Each row below is a small network's average activation on inputs in which a field has the value named, seen along a few directions.
Related values have similar rows: they may be neighbours, one step apart, or belong to one group.
In the rows, 500 means zero.
Strong random noise was added to every row along 6 fixed directions; ignore it. To show where, here is one row again and again, with new noise each time:
[644 437 351 539 611 550 363 306 506 382 459 436 512 503 541 379 328 514]
[281 646 847 698 819 920 280 683 699 536 464 547 577 439 652 626 541 246]
[494 578 644 486 477 469 505 615 494 522 466 642 516 575 472 814 610 477]
[655 563 607 616 545 424 540 507 459 660 492 561 528 606 569 734 471 486]
[386 418 502 551 461 759 276 360 623 331 526 328 541 486 461 277 423 430]
[595 328 868 597 411 442 558 359 643 510 418 548 471 686 254 932 555 547]
[568 675 234 481 570 523 346 583 352 508 551 540 534 464 684 405 430 464]
[461 693 199 213 374 316 614 644 292 348 467 599 604 484 670 423 578 516]


Values of N:
n11: [769 392 400 511 453 316 504 351 468 600 397 554 388 462 306 654 356 589]
n16: [579 447 325 569 480 628 156 455 502 402 626 493 398 475 384 443 472 565]
n2: [787 498 609 785 503 367 677 318 444 761 523 396 550 651 597 562 357 500]
n7: [298 412 795 427 447 645 409 625 706 400 377 683 399 399 154 823 670 445]
n6: [434 507 421 281 565 465 597 575 499 361 433 614 438 396 462 464 575 593]
n10: [751 473 468 773 676 572 172 524 478 708 611 524 435 568 450 666 366 514]
n13: [453 428 625 465 603 543 526 523 594 431 381 611 427 417 337 638 499 515]
n12: [654 630 334 630 686 475 490 625 360 706 630 478 504 522 762 445 464 488]
n3: [594 535 431 421 609 426 367 635 419 414 396 779 448 477 382 897 593 519]
n1: [340 582 337 411 367 470 526 624 407 599 527 508 514 405 534 357 483 485]
n17: [416 499 619 417 555 462 528 584 545 487 512 649 374 468 467 631 601 544]
n5: [623 657 199 364 669 267 648 614 265 595 585 550 516 433 791 328 452 574]
n18: [303 515 382 386  84 421 588 590 422 528 734 326 426 550 436 310 675 579]
n14: [519 468 268 205 780 396 591 411 478 189 280 666 466 315 465 421 470 556]
n8: [458 440 436 433 500 424 651 364 504 538 484 380 513 488 564 212 378 561]
n15: [572 689 470 523 668 397 486 759 407 615 544 732 443 548 569 804 662 462]
n9: [641 333 785 775 530 527 698 188 611 619 347 263 671 588 580 339 365 449]
n4: [409 603 603 513 617 490 578 708 494 548 546 623 468 473 625 647 649 478]
N is arranged as a line.
List every value one step from n4, in the order listed.
Answer: n12, n18
List every value one step from n14, in the order listed.
Answer: n13, n8
List every value one step from n17, in the order listed.
Answer: n6, n5
List every value one step from n7, in the order listed.
Answer: n11, n1
